These are the activations of a small neural network, seen along a few directions. Each row is one input.
In each table, some parts of the input vary, and every possible input appears once, in random order.
A made-up example of a description, with smaller parts first: one of 3 separate values, together with either a single point or one of 9 places along a line or (one of 4 places along a line, together with one of 8 places around a ring).
Shared parts are said once, and a part with two or three values counts as separate values.

Other details of the inputs vary at random and push rows far along two fixed directions, the same in every table; ignore that.
To show where, the next rows are all for the same input, with only those details redrawn:
[ 8 -5  1  2 -8 -4  1  4  1 18 -3  3 11 -4 -6]
[ 8 -4  2  2 -8 -4  1  4  1 19 -4  3 11 -3 -6]
[-14  -3 -28 -24   1   6  -3 -11  11   0  -1  12 -11   0  18]
[ -1  -5  10  -3   5  -2   3  -1   7  18   1   2  -1  -7 -15]
[ 13  -6  18  11  -8  -8   4   9  -1  26  -4   0  16  -5 -19]
[ 14  -6  18  11  -8  -8   4   9  -1  26  -4  -1  16  -5 -19]
[-1 -4 -9 -9 -4  0  0 -2  5 11 -2  6  1 -3  3]
[-1 -4 -9 -9 -4  0  0 -2  5 11 -3  6  1 -3  3]

Table:
r1: [-11  -1 -24 -27   1  12  -2  -6  12  -4   3  15  -8   2  19]
r2: [17  4 12 13  0  2 -2  3 -6 -7  2 -2  6 -1 -2]
r3: [ 22  -2  24  12  -2  -9   3  11   3  16   4   1  16  -3 -13]
r4: [ 21   2  27  20  -1  -3   2   8  -6   4   2  -4  13  -4 -15]
r5: [ 30   2  -5  15 -27  -4  -2  14 -11   5  -7   4  32   2  13]
r6: [-16   0  13 -21  11  -7   2   3  12  -9   3 -16 -16  -2   0]
r7: [18  3 10  9  0 -4  0  4  0  0  3  1  8 -1  1]
r8: [ -4   2 -25 -13   8   1  -6 -13   8 -14   2   5 -16  -1  25]
r9: [ 6 -1 -6 -1  2 -6 -2 -4  5  1  1  3 -2 -3  9]
r10: [-6  0 -9  1 -8  6 -1  0 -1  5  0  5 -5 -2  1]
r11: [-23   2  17 -22  46   8   1 -16  26  -6  20   5 -42  -7 -11]
r12: [-31   6 -31 -14   5  -2   4   7   8 -32 -13  -3  -8  22   4]
r13: [-14   2 -25 -11   0  13  -6 -15   2 -16  -2   4 -15   0  19]
r14: [-2  2 -4 -7 -6 10  0  0  4  4  3  7  3  0  2]
r15: [-11  -5   2 -14  14  -1   1  -7  14   9   6   7 -15  -7  -6]
r16: [ -8   0   4  -4  17   1  -1 -11   8  -3   5   0 -19  -7  -4]
r17: [ 19  -2  -9  10 -38   2   0  21 -10  16  -6  10  32   5   5]
r18: [ 32   5  -2  21 -26   2  -2  10 -18  -5 -10  -2  29   4  12]
r19: [ 22   2  -8  25 -35  -2  -1  12 -20   5 -11  -1  24   1   7]
r20: [  0   6 -19 -14   9   6  -7 -11   7 -22   6   8 -14   3  27]
r21: [-31  -7 -29  -7   9  -1  -1 -20 -28 -21   3  -8  -7   9  20]
r22: [ 3  1 -5  4  0  3 -2 -7 -3 -5 -3 -2 -3 -2  6]
r23: [ -4   0  12  -2 -17  -5   2  19  -3   3  -3 -18   7   3  -3]
r24: [-28   3  38   6  36 -12  12   7  14  -7  -3 -18 -12  12 -53]
r25: [-16   5 -23 -18  -4  18  -2  -5   5 -10   5  14 -14   2  17]
r26: [ 31  -3 -11  15 -27 -14  -1  12  -8  13 -10   2  30   0  13]
r27: [  0   5  -2   4  -5  14  -3   1  -6 -11   3   3  -6   1   3]
r28: [-2  5 -4  0 -7 12  0  3 -2 -4  3  6 -3  0  2]
r29: [  3  -4   2   3 -11  -1   0   4   0  19  -3   3  11  -3  -8]
r30: [  0   1  16  12   6   5  -1  -6  -3  -1   0  -7  -8  -4 -14]
r31: [  2  -9  20  27   8 -24   2   0 -37   3   1 -18  16   4 -16]
r32: [ 13   1  24  16  -8   3   4  10  -4  14   1  -1  16  -2 -19]
r33: [-13   7 -22 -14  -2  19  -4  -7   1 -18   4  10 -17   2  18]
r34: [ -9  -1 -23 -26   2   8  -3  -5  13  -5   5  16  -9   1  21]
r35: [ -6  -8   3  17   6 -16   2  -6 -36  -3   0 -17  13   6  -4]
r36: [  1   6 -19 -13  10   8  -8 -11   5 -26   5   5 -15   3  27]
r37: [ -7   4  11   5  20 -24   7  11  10 -18 -11 -12   2  17 -20]
r38: [ 9  1 -5  4  4 -4 -4 -5  1 -7  0 -1 -5 -3 10]
r39: [ 24  -1  24  25   2 -12   0   4  -6   4  -1 -10   7  -4 -12]
r40: [  4  -5  11  -2   9 -10   2   0  10  16   4   4  -3  -6 -10]
r41: [ 27   0   0   4 -32 -21   0  22  -9  -1 -13 -18  31   7  20]
r42: [ 20   2  -9  23 -35  -2  -1  13 -18   9 -11   1  25   2   7]
r43: [ 4  1 -4  5  1  4 -3 -8 -4 -9 -4 -4 -5 -2  6]
r44: [  0  -8   3  17  10 -25  -1  -5 -32  -5   3 -15  11   7   1]
r45: [ -6   5 -21 -16   6  10  -6  -9   7 -17   4  10 -12   1  24]
r46: [ 4  4 -2 -2  0  8 -1 -2  0 -5  1  3  0  0  7]
r47: [-22  -8  10  15  12 -10   3  -6 -32  -1   7 -14  -3   4 -16]
r48: [-16   2 -27 -16  -1  11  -4 -14   6  -8   0   7 -13  -1  18]
r49: [-14  -4 -29 -24   1   6  -3 -11  11   0   0  11 -11  -1  18]
r50: [-11  -4  53  14  24  -1  10   5   9  31  13  -6 -18 -14 -57]
r51: [ -7   2 -24 -11   6   5  -7 -14   4 -18   0   5 -16  -1  23]
r52: [  1   0  16  -2   7   4   4   1   6  11   5   4  -1  -3 -12]
r53: [ 22  -1  -8   8 -35   1   0  16  -8  15  -7   7  36   4   6]
r54: [  0   4  17   5   5   9   2  -1   1   3   6  -1  -2  -3 -14]
r55: [ -8   0   7 -13  16   5   1  -5  14   2  10   8 -14  -4  -3]
r56: [ 20  -1  24  25  -1  -8   0   4  -8   4  -2  -9   9  -5 -15]
r57: [  4  -2   3   7 -10   0   1   3  -2  15  -4   1   9  -3  -7]
r58: [-3  2 -7  2 -4  6 -2 -6 -1 -1 -2  0 -2 -2  3]
r59: [-5  1 -5 -5 -9 11  0  5  3  5  5 10 -1  1  1]
r60: [  9  -2  29   4 -10 -13   5  18  -3   8  -6 -24  16  -1 -12]
r61: [-51  -7  82 -11  75   6  15 -14  35  33  33  -4 -69 -23 -88]
r62: [11  5 12 13 -6  9 -2  2 -8 -5 -1 -3  7  1 -5]
r63: [  6   2   6  17 -10   3   0   3 -10   0  -2  -4   0  -2  -7]
r64: [ 8 -2  3  6 -6 -3  1  3 -1 14 -3  0 10 -4 -5]
r65: [-10  -3   3  -9  15  -1   0  -8  12   6   5   5 -17  -7  -4]
r66: [ 1  1 -6  1 -1  2 -1 -6 -1 -1 -3  0 -2 -3  6]
r67: [-11   7 -21 -15   1  18  -5 -12   3 -20   3   7 -12   3  20]
r68: [-10   4 -10   0   9 -17   4  11   6 -24 -16  -9   7  19  -5]
r69: [-13   4 -10  -1   7 -12   6  11   4 -23 -18 -10   8  21  -7]
r70: [  5   4  -2   0   1  10  -2  -3  -1 -10   1   1   0   0   6]
r71: [ 17  -2  20  19  -3 -10   2   7  -3  17  -2  -4  13  -6 -15]
r72: [ -5  -1 -22 -26   4   3  -3  -6  16  -6   6  16 -10   3  24]
r73: [-12   1 -26 -17   3   8  -4 -13   6  -8  -1   7 -13  -1  20]
r74: [-10   1   2 -15 -11  -1   1   8   2  -6  -4 -18   2   3   7]
r75: [ -9   4 -22 -20   3  14  -4  -9   8 -12   3  10 -10   2  22]
- What is each input in this table made of? => one of 5 places along a line, together with either one of 3 separate values or (one of 2 separate values, together with one of 6 places along a line)
- Changing only the place on the line of 5 turns r4 into r20. The same change can be made to r45. Which row results? => r7
- Which other rows does r9 become when the place on the line of 6 takes its other values? List them by row number. => r8, r26, r38, r39, r40
- Which other rows does r34 become when the choice among 2 separate values takes its other values? List them by row number. => r15
- Which other rows does r12 become when the choice among 3 separate values takes its other values? List them by row number. => r23, r47
- A walk changes only the place on the line of 5. It starts at r8 and steps to r16. List the rest of the walk in order. => r66, r58, r42
- A walk changes only the place on the line of 6. It starts at r18 and steps to r70. List the rest of the walk in order. => r46, r75, r52, r1

Table:
r76: [ 34  -2  -4  14 -25  15  -6 -11  -9  30   6  26   9 -18   8]
r77: [ 12  -9  29  28  -7 -16   4   8 -24  29   1 -15  19 -10 -24]
r78: [ 19   1  -1  14  -4 -16  -3   8  -6 -10 -12 -12  22  10   6]
r79: [-17   3 -23 -19  19  -5  -2 -11   7 -25   3  -1 -22   8  18]
r80: [  5   5  17  16  -3  -7   5  14  -1  -2  -5  -8   9   7 -18]
r81: [-33  -4 -24 -21   2  14  -3 -15  -2  -6   4   6 -23  -1  12]
r82: [  7   4 -37   0 -29   3  -2   9 -11 -17 -16   3  21  12  31]
r83: [ -7   6 -40 -11 -11   6  -5   1   7 -33 -14   0   4  14  32]
r84: [ 46  -2   6   3 -55 -11   7  43  21  49 -19  12  54  -1  -5]
r85: [-40  -1  27 -15  39  11   5 -17  12   3  16  -3 -41  -4 -34]
r86: [ 10   0   7  16 -16  -4   4  14 -13   4  -5  -3  22   3 -14]
r87: [-27  -1 -11 -23  33   2  -1 -18   9 -19   6  -1 -31   2   8]
r88: [-24  -3 -23 -22  14   2  -2 -20  -3 -12   7   3 -18   2  18]
r89: [ -4  -4 -16  -4   1  -6  -3  -3  -9  -9  -2   0   4   3  14]
r90: [ 19   7  94  23  42  12   3  -4  19  17  28  -8 -29 -28 -53]
- What is each input in this table made of? => either one of 3 separate values or (one of 2 separate values, together with one of 6 places along a line)

Table:
r91: [ 48  -8  42  39 -22 -28   8  25 -15  42  -6  -8  46  -8 -27]
r92: [ 22   5  45  22 -11 -19  11  36   4   4 -10 -22  28  10 -33]
r93: [  5  -5  16   1   5   0   0  -3   8  19   5   2  -7 -11 -14]
r94: [-32   6  -6 -33  16   2   3   1  26 -24  -3 -10 -24   9   4]
r95: [-21   2 -21 -24  -8  -3   2   8  10 -14 -11 -10  -1  12  13]
r96: [ 25   4  39  42   6 -21   9  23  -8   1 -11 -12  29  12 -42]
r97: [-50   1 -34 -32  42   7  -1 -25  18 -34   1   5 -43  10   8]
r98: [-25   2 -15 -22   8  28  -4 -19  17   2  10  17 -33  -9   6]
r99: [-30  -1 -11  -9  29   6  -6 -28 -15 -31  10 -13 -34   0  13]
r100: [-29  -3  32  -5  26  18   5 -12  13  25  21  10 -35 -14 -38]
r101: [  9   2 -20 -14  -1  -1  -5  -7  13  -5  -1   9  -2  -3  26]
r102: [  0   0 -49   4 -20  -9  -2   2 -15 -20 -22   1  24  21  24]
r103: [-13  -1 -86 -13 -30  -5  -6  -3 -20 -32 -22  12  23  28  54]
r104: [-37  -2  35 -19  33  -8  12   7  20   1   7 -17 -28   2 -38]
r105: [ 25  -5  38  34 -36 -31  13  44 -20  30 -17 -25  57  11 -36]
r106: [ 55  -8 -13  37 -67 -18  -3  28 -32  32 -18   3  68   2  15]
r107: [ 14   7 -66 -24 -38  19 -12  -5   0 -21 -10  21  17   7  66]
r108: [-20  -4  39 -12  36  11   6 -11  16  18  21   5 -31 -14 -35]
r109: [  6   4 -12 -13   4   8  -6  -5  17  -9   4  13 -14  -3  17]
r110: [ 25 -10  34  24  -7 -22   6  13  -9  39   2  -5  28  -8 -26]
r111: [-14   3 -24 -21 -13  -4   1  12   8 -18 -13 -10   4  13  19]
r112: [ -9  -6  28 -10  31  -5   3 -12  19  18  13  -1 -23 -13 -21]
r113: [  7   2 -54 -22 -30  17 -10  -5  -2 -10  -7  18  10   3  52]
r114: [-23  -1  36  -4  29  19   6 -10  16  22  20   9 -37 -17 -39]
r115: [ 10   2 -25 -12 -10   7  -8  -6  10  -6  -2  12  -4  -4  27]
r116: [  3   8 -21  -7 -17  24  -6  -5   8  -2   1  17  -6  -5  18]
r117: [  0   7 -80 -11 -26  -1  -8  -3  -8 -42 -25  10  20  25  56]
r118: [-31   5  50   1  70   5   1 -24   4 -29  26 -19 -56  -6 -33]
r119: [ 38   4  46  28  -9   0   5  19   0  21   3   1  24  -6 -27]
r120: [-33  -1 -24 -42  30  18  -7 -27  28 -10  13  15 -51 -10  18]
r121: [  7   6 -73 -18 -47  26 -12  -4  -4 -12 -11  25  11   4  62]
r122: [ 54   7  50  51 -33   2   6  30  -9  32  -3   2  40  -8 -36]
r123: [ 47  -8  43  44 -28 -19   6  26 -17  44  -5  -6  42 -11 -32]
r124: [-29  -4  38   7  47  -4   3 -20 -15 -11  20 -20 -37  -8 -29]
r125: [-35  -4  29   2  49 -10  11  -8   8  -2   6  -8 -27   3 -46]
r126: [ -6  -1 -72  -4 -32   0 -13 -14 -43 -38  -8  -3  15  15  68]
r127: [ 29  -4  43  26 -14  -2   6  14  -8  36   1  -3  27 -10 -32]
r128: [-3 -5  7 -4 -3  7  1 -2 -2 19  8  8  3 -5 -6]
r129: [-20   1  44 -20  63   3   4 -17  39   2  25   3 -52 -14 -31]
r130: [-24   4  -3  -6  33   7  -6 -26  -9 -38  11 -13 -35   0  12]
r131: [  5  -1 -24 -17  -3  -2  -5  -7   8   1  -1   9  -2  -3  28]
r132: [ 52   0   0  57 -52 -21  -4  20 -58  -1 -21 -23  65   7  16]
- Changing only one part turns r111 into r105. The same change can be made to r97. Which row results? => r103
- What is each input in this table made of? => one of 6 places along a line, together with either one of 3 separate values or one of 4 places along a line
- A walk changes only the place on the line of 6. It starts at r119 and steps to r107. List the rest of the walk in order. => r113, r127, r108, r128

Table:
r133: [ 19  -3  42  54 -19 -21  13  26 -22  38 -14 -16  41   2 -52]
r134: [-46  -7  41  -9  73   4   5 -28  21   3  23  -2 -60  -6 -50]
r135: [ 27  -2  14  37  -6 -19   4  10 -23  13  -4  -1  26   1 -13]
r136: [-10   6 -62 -22 -32  -2  -3  15   9 -32 -31   1  24  25  46]
r137: [ 38   7  26  21  -2 -25   4  16  -5  -2 -13 -16  35   8 -11]
r138: [ 16   8 -82 -26 -34  -7  -8   7  -5 -48 -28  10  24  24  78]
r139: [ -2 -13  64 -31  50   5   1 -16  67  63  29  20 -56 -46 -42]
r140: [-37  -3  46  -6  78  -1   2 -36  19  -1  30  -1 -58 -13 -41]
r141: [-23  -1 -48 -14  -1   3  -5 -13  -2 -18  -3  12 -12   9  21]
r142: [ -3   2 -57 -18 -40   4  -6   8  -7 -27 -10   1  14  16  50]
r143: [ 26 -11  48  51 -23 -13   5  17 -36  38  -2 -15  38 -10 -46]
r144: [-55   3 -57 -65  25  23 -11 -29  22 -48  13   7 -58  10  50]
r145: [-69  -4  13 -72  50  40  10 -21  68  38  33  41 -69 -16 -36]
r146: [-20   3  63  -5  60  -5   7 -16  17   1  31 -20 -45 -14 -43]
r147: [ 84  24  75  66 -33  30   1  28   0  21   3   8  29 -19 -39]
r148: [ -8  -3 -54 -14 -10  14  -8 -23 -23 -19   3  11  -8  -2  52]
r149: [ 26  -8 -52  15 -55   3 -15   2 -41  -3 -15   7  43   7  50]
r150: [-11   1  22 -10  34  -9   5   6  21 -12  -1 -12 -15   8 -26]
r151: [ 20   3 -37   3 -42 -16   0  27  -3 -21 -27  -5  42  21  25]
r152: [-70   9 -64 -66  17  24  -4 -23  25 -43   5   4 -57  11  45]
r153: [ 45  -9  56  55 -11 -13   3   4 -39  35   6 -17  39 -15 -31]
r154: [ 34   4 -44   7 -53  -8  -6  18 -27 -19 -17   1  42  13  59]
r155: [ 18  -6  47  49 -25 -11   7  20 -35  44 -10 -18  38  -9 -48]
- What is each input in this table made of? => either one of 3 separate values or (one of 4 places along a line, together with one of 5 places along a line)
- A walk changes only the place on the line of 4. It starts at r148 and steps to r135. List the rest of the walk in order. => r154, r138
- Which other rows belong to the same alternative as r139? List them by row number. => r145, r147
